These are the activations of a small neural network, seen along a few directions. Each row is one input.
In each table, some parts of the input vary, and every possible input appears once, in random order.
A made-up example of a description, with smaller parts first: one of 8 places around a ring, together with either a single point or (one of 2 separate values, together with one of 4 places along a line) or one of 9 places along a line.
Shared parts are said once, and a part with two or three values counts as separate values.
In the rows, 128 means zero.

Other details of the inputs shift rows strongly along two fixed directions, in all tables alike. That doesn't count.

A family of inputs:
r1: [119 129 146 124 140 145 115 138 154 148 108 154 125]
r2: [169 123 184 112 163 145 138 149 140 150  55 162 153]
r3: [110 118  80 139  86 135 126 111 130 111 188  95 107]
r4: [147 101 135  97 122 117 156 132  82 111  79 116 130]
r5: [ 76 111 104 138  95 118 131 120 140 102 177 104  89]
r6: [ 52 115  94 145  90 120 124 120 145 109 199  96  85]
r7: [165 148 132 123 143  97 143 145 112 109 108 142 129]
r8: [ 85  98 102 130 109 129 138 113 127 106 171  93 109]
r9: [143 154 145 146 176 134 118 144 184 158 137 176 150]
r10: [127 137 112 126 103 136 118 123 121 126 136 109 125]
r11: [ 86 129 134 139 136 153 108 125 200 167 164 163 128]
r12: [ 95 128  80 134  87 137 123 114 118 104 194  90 104]
r13: [176 116 154 149 135  86 124  81   6 138  78  96 134]
r14: [124 147 131 125 129 162 108 127 169 170 149 151 151]
r15: [130 105 123 104 112 108 154 138  74  89  93  88 116]
r16: [128 104 135 105 119 119 160 127  80  93  98  99 120]
r17: [120 119 124 133 137 151 115 125 173 151 119 144 133]
r18: [142 131 126 111 112 139 141 119  92 117 118 102 137]
r19: [172 142 143 131 159 119 133 144 142 140  96 167 143]
r20: [156 125 131 108 134  90 167 141  67  86 117 120 123]
r21: [185 125 141 113 134  83 170 141  66  79  78 120 134]
r22: [158 146 126 116 143 105 141 146 103 107 119 138 127]
r23: [ 98 106 124 122 112 121 148 122 111 101 148 109 103]
r24: [132 164 139 175 157 123  55  87 137 189 165 145 149]
r25: [ 74 108  94 143  94 122 126 110 136 101 180  97 102]
r26: [131 135 171 139 153 153 112 142 181 169  86 173 151]
r27: [106 151 120 142 155 126 117 131 187 156 184 167 134]
r28: [189 153 170 117 145 152 122 140 129 157  52 150 175]
r29: [117 124 130 126 142 153 109 133 157 147 112 147 136]
r30: [ 99 162 120 147 123 164  83 133 188 171 165 137 145]
r31: [115 129 124 131 136 144 113 126 163 145 113 140 130]
r32: [123 121 103 124  99 133 137 118 106 104 172  87 120]
r33: [157 115 155 122 143 141 128 141 148 147  72 156 138]
r34: [146 134 122 116 131  89 152 146  85  91 122 118 117]
Each input here is: either one of 2 separate values or (one of 4 places along a line, together with one of 8 places around a ring).
What sort of input is r20?
> one of 4 places along a line, together with one of 8 places around a ring

A family of inputs:
r35: [128 119 129 113 125 131 144 139 130 115 112 127 125]
r36: [122 164 152 153 169 173  77 132 221 206 125 190 162]
r37: [156 131 144 121 140 120 134 134 111 128  93 135 138]
r38: [124 114 123 114 119 129 147 136 125 108 121 120 120]
r39: [ 98 120 106 141 109 120 124 114 125 116 172 108 109]
r40: [134 126 133 127 129 123 129 125 113 126 118 124 129]
r41: [137 129 129 125 127 125 129 127 113 126 119 123 131]
r42: [155 132 142 120 136 126 133 132 112 130 100 132 140]
r43: [ 70 130  93 155 112 128 109 112 163 129 214 120 104]
r44: [100 119 108 139 110 120 126 113 123 116 171 109 110]
r45: [153 133 142 120 135 125 132 134 111 130 100 131 139]
r46: [138 127 131 127 131 120 133 128 115 124 122 127 129]
r47: [138 127 129 125 127 125 130 125 113 126 120 123 131]
r48: [129 118 129 114 124 131 143 139 131 115 111 128 124]
r49: [139 130 130 126 127 123 131 128 115 123 121 124 131]
The inputs of r45 and r42 match in every part but one. If r41 is changed in the same way as r45 into r42, which row does it become?
> r47
Describe the family of inputs behind these rows.
> one of 3 separate values, together with either a single point or one of 4 places along a line
Which other rows agree with r39 in the choice among 3 separate values? List them by row number.
> r36, r37, r48, r49
Change only the choice among 3 separate values in r43. List by row number the other rows that result.
> r37, r46

A family of inputs:
r50: [137 159 153 132 172 133 110 154 165 166  83 171 161]
r51: [112  98  84 110  74 123 144 115  76  76 144  59  93]
r52: [127 119 135 139 147 124 127 132 176 137 135 169 131]
r53: [184 140 151 103 148  91 141 164  87 115  39 147 138]
r54: [141 134 136 133 136 175 110 132 192 176  98 149 151]
r55: [200 128 165  78 145 133 151 161  83 121  41 135 152]
r56: [127 116 145 116 113 106 140 122  85 114 103  98 121]
r57: [113 125 148 126 145 140 119 109 137 151 102 145 133]
r58: [111 129  89 134  99 122 150 129 147  99 174 128 105]
r59: [173 119 132  99 125 114 180 147  92  93  86 113 138]
r60: [125 142 154 141 155 120 122 137 153 140 117 144 135]
r61: [197 154 168 128 144 122 115 106  65 157  78 132 172]
r62: [178 133 127  91 128 105 148 154 104 100  79 131 126]
r63: [132 156 137 138 143 138 115 148 157 123 127 141 143]
r64: [127 156  96 173 135 102 103  97 130 139 200 135 122]
r65: [ 89 131 137 142 154 145 114 120 168 162 154 154 119]
r66: [107 116 139 137 132 146 127 127 159 147 158 153 129]
r67: [ 81 122 120 152 142 137 121 124 199 148 196 151 127]
r68: [ 62 107  59 119  59 114 139 106 106  78 223  55  81]
r69: [174 126 152 114 132 128 131 141  76 133  21 117 144]
r70: [ 98 118 127 139 150 118 132 126 139 125 152 133 113]
r71: [126  75 110 119  88 112 158 107  70  81 123  78 108]
r72: [101 137 144 160 138 157  82 120 186 177 122 145 128]
r73: [131 114  96  95 100  96 165 139  77  62 151  78 102]
r74: [179 121 152  89 115 133 171 133  81 110  59 117 149]
r75: [126 124 112 134 101 136 120 126 103  99 117  95 115]
r76: [ 84 134 116 134 110 130 106 123 131 139 151 114 125]
r77: [164 140 130 140 128 107 125 107  61 129 153 114 131]
r78: [132 120 110 117 131 124 147 137 137 114 137 143 122]
r79: [153 108 125 100 137 117 165 139  95  98 104 118 137]
r80: [ 71 138 130 159 130 140  99 125 183 157 195 139 107]
r81: [151 137 144 112 122 127 144 153  92 104 100 119 131]
r82: [123 127 136 114 139 159 129 122 153 147 120 144 152]
r83: [129 122  94 123  90  83 154 138  81  50 148  90  92]
r84: [ 87 104  96 128 108 141 142 119 138 111 201 112 105]
r85: [108 140 124 139 126 166 126 133 192 157 172 152 132]
r86: [127 131 138 136 159 117 121 130 151 137 110 168 120]
r87: [ 89 159 125 144 116 159  94 124 175 150 160 133 135]
r88: [180 152 155 152 153 139  77 107 129 192  92 149 166]
r89: [110  81 114 112  81 101 161 107  75  81 158  77 105]
r90: [152 148 168 142 164 120 108 152 173 161  82 183 142]
r91: [117 114 120 129 135 169 111 118 164 154 127 138 138]
r92: [ 95 127 109 127 106 110 132 131  98 110 162 102 105]
r93: [ 46 113 101 166 121 154  86  95 191 161 191 130 101]
r94: [185 167 159 147 187 124  98 124 128 180 111 167 181]
The inputs of r57 and r70 match in every part but one. If r89 is changed in the same way as r57 into r70, which row does it become?
> r67
The inputs of r80 and r60 match in every part but one. If r55 is changed in the same way as r80 into r60, which row does it become?
> r73
Describe the family of inputs behind these rows.
> one of 5 places along a line, together with either a single point or one of 8 places around a ring
Change only the place on the ring of 8 in r53. List by row number the other rows that result.
> r52, r58, r62, r78, r83, r86, r90
Change only the place on the line of 5 in r91. List by row number the other rows that result.
> r78, r79, r82, r84
Which other rows agree with r51 in the place on the line of 5? List them by row number.
> r54, r69, r71, r72, r75, r88, r91, r93

A family of inputs:
r95: [144 137 125 124 130 120 138 147 139 115 115 142 127]
r96: [130 115 138 134 133 118 124 127 130 129 103 135 120]
r97: [120 146 132 137 119 143 101 121 143 155 140 126 139]
r98: [173 132 194 109 163 152 127 147 132 169  15 165 162]
r99: [147 129 126 121 118 149 120 111 116 143 115 117 148]
r100: [129 105 104 103 100 138 154 132 112  97 142  94 117]
r101: [119 120 139 127 135 129 126 128 128 128  98 126 124]
r102: [ 48 129 104 163 137 136  89 107 204 159 216 150 104]
r103: [124 149 142 123 139 163 114 149 188 155 122 161 143]
r104: [133 126 119 141 120 105 137 109  86 108 168 107 120]
r105: [124  89 127 123 114  88 163 116  68  84 138  97 107]
r106: [102 140 109 129 123 137 123 142 165 118 155 131 123]
r107: [140 145 130 133 131 126 113 127 114 135 114 117 141]
r108: [134 116 103 106 110  87 170 138  75  72 140 103 105]
r109: [151 144 130 140 130 119 115 124 115 134 118 129 132]
r110: [123 105 135 121 125 152 134 121 125 139 101 124 133]
r111: [148 144 131 134 143 117 117 127 104 139 128 134 133]
r112: [113 133 117 136 134 123 139 131 158 125 177 143 126]
Describe the family of inputs behind these rows.
> one of 3 separate values, together with one of 6 places along a line
Change only the choice among 3 separate values in r110. List by row number the other rows that result.
> r99, r100
Change only the choice among 3 separate values in r108. List by row number the other rows that result.
> r102, r111

A family of inputs:
r113: [121 128 118 137 128 125 123 124 133 129 142 129 122]
r114: [121 136 124 134 126 121 123 129 133 125 144 126 123]
r115: [136 130 137 125 141 123 130 131 124 131 119 137 135]
r116: [140 133 135 124 139 128 130 133 124 131 121 135 136]
r117: [140 127 135 119 134 139 129 131 125 136 108 131 136]
r118: [136 122 134 112 136 133 145 147 143 119 102 140 130]
r119: [138 137 133 125 137 127 130 133 125 130 119 133 138]
r120: [140 126 132 126 137 126 129 128 127 134 118 136 135]
r121: [126 128 121 133 124 129 128 124 131 129 147 128 124]
r122: [111 126 123 133 122 130 122 124 132 130 138 125 118]
r123: [102 128 113 132 111 133 124 122 137 127 158 118 118]
r124: [138 131 133 122 132 133 123 135 126 134 105 130 134]
r125: [117 128 124 134 118 133 126 123 135 128 142 121 127]
r126: [118 129 127 132 129 121 128 126 130 128 146 131 124]
r127: [120 123 126 134 120 135 127 123 133 129 144 122 125]
r128: [114 129 120 130 118 131 119 128 135 128 140 122 120]
r129: [144 134 131 127 135 126 124 131 127 131 112 134 134]
r130: [135 133 135 130 140 123 127 133 124 130 116 135 132]
r131: [135 124 136 120 136 132 129 129 125 136 107 132 135]
r132: [114 121 127 134 122 129 126 120 134 129 142 124 124]
r133: [139 130 136 127 132 132 123 131 127 131 107 128 136]
r134: [121 128 121 138 126 123 124 123 132 129 142 129 120]
r135: [140 130 136 125 132 134 129 130 126 133 108 128 140]
r136: [123 132 126 131 128 126 129 128 130 127 147 129 125]
r137: [124 132 119 134 122 124 122 124 134 126 143 126 121]
r138: [140 126 137 125 134 138 129 129 127 134 113 129 138]
r139: [123 132 119 133 121 126 126 123 133 127 146 127 125]
r140: [118 132 126 137 129 121 125 128 131 128 143 130 122]
r141: [138 132 134 119 132 136 129 132 125 136 106 130 138]
r142: [112 122 124 128 122 130 125 122 134 131 141 126 121]
r143: [135 127 137 130 136 130 126 127 126 133 108 131 134]
r144: [143 130 131 126 135 131 129 129 126 133 120 136 136]
r145: [143 134 130 125 134 129 129 130 126 132 115 135 138]
r146: [113 125 125 139 122 129 123 121 133 127 140 124 121]
r147: [122 124 122 133 125 123 127 122 132 130 145 130 123]
r148: [117 128 124 135 118 130 120 125 135 127 141 121 123]
r149: [147 107 114 105  95  84 174 127  36  61 121  75 106]
r150: [139 137 133 126 137 124 125 134 126 129 116 133 134]
r151: [116 124 122 128 120 136 126 125 132 130 143 124 122]
r152: [135 123 138 126 136 131 130 126 127 134 111 130 137]
r153: [133 128 135 124 136 132 126 129 124 134 105 132 131]
r154: [109 120 119 122 121 132 141 140 153 114 141 133 116]
Describe the family of inputs behind these rows.
> one of 2 separate values, together with either a single point or (one of 4 places along a line, together with one of 5 places around a ring)
The inputs of r116 and r136 match in every part but the choice among 2 separate values. If r141 is changed in the same way as r116 into r136, which row does it become?
> r123
Change only the choice among 2 separate values in r113. List by row number the other rows that result.
> r134

A family of inputs:
r155: [ 98 114  99 134 123 120 143 132 147 103 167 121 107]
r156: [131 106 148  98 125 142 151 141 125 125  84 125 132]
r157: [123 136 100 136 118 118 130 116 121 124 188 120 125]
r158: [162 150 140 122 136 111 132 135 105 121 109 131 147]
r159: [113 124 104 138 108 140 118 102 115 129 182 103 121]
r160: [144 132 136 118 126 131 118 133 102 132  86 120 135]
r161: [155 138 145 128 126 133 123 127 100 132  97 112 146]
r162: [101 141  99 135 117 112 121 128 129 112 171 116 104]
r163: [120 162 148 156 170 166  81 145 248 195 139 204 151]
r164: [143 118 161 146 156  94 121 108  85 142 101 137 129]
r165: [137 119 148 102 137 129 162 155 128 109  96 143 129]
r166: [ 86 103  97 130 106 135 130 112 142 111 162 105 108]
r167: [150 120 139 121 118 133 135 129 117 127  84 127 131]
Describe the family of inputs behind these rows.
> either a single point or (one of 2 separate values, together with one of 6 places along a line)

A family of inputs:
r168: [ 96 135 115 152 117 164  84 119 177 159 133 131 124]
r169: [141 165 164 145 170 130  95 142 174 170 101 175 144]
r170: [ 85 115  85 126  73 138 121 107 106 100 172  58 105]
r171: [ 78 143 120 167 143 115  99 119 182 152 191 153 116]
r172: [121  99 117 112  89 126 155 101  63  98 146  77 118]
r173: [180 121 155 109 160  84 159 142  58 106  76 143 131]
r174: [149 162 116 136 132 116 117 139 118 129 136 126 139]
r175: [141 162 136 147 153 134 113 126 151 160 162 163 155]
r176: [ 97 103 127 129 131 140 122 115 139 139 133 128 121]
r177: [141 153 145 109 177 145 146 190 228 137  99 212 150]
r178: [177 109 167 112 150 148 137 122 108 147  59 139 161]
r179: [ 80  79  95 133  84 109 148 104  93  86 162  73  86]
r180: [178 149 166 139 179 122 123 129 142 168 104 174 159]
r181: [105 146  85 153 107 115 111 109 133 127 227 116 113]
r182: [150 104 162 104 118 124 144 134  69 109  41 103 127]
r183: [135 103 104 106  78 129 146 106  66  95 132  67 118]
r184: [192 143 139 118 130  89 138 143  61 101  58 118 132]
r185: [ 58 113 105 108 112 176 146 158 238 122 173 149 106]
Describe the family of inputs behind these rows.
> one of 2 separate values, together with either a single point or one of 8 places around a ring
The inputs of r185 and r177 match in every part but the choice among 2 separate values. If r170 is changed in the same way as r185 into r177, which row does it become?
> r174
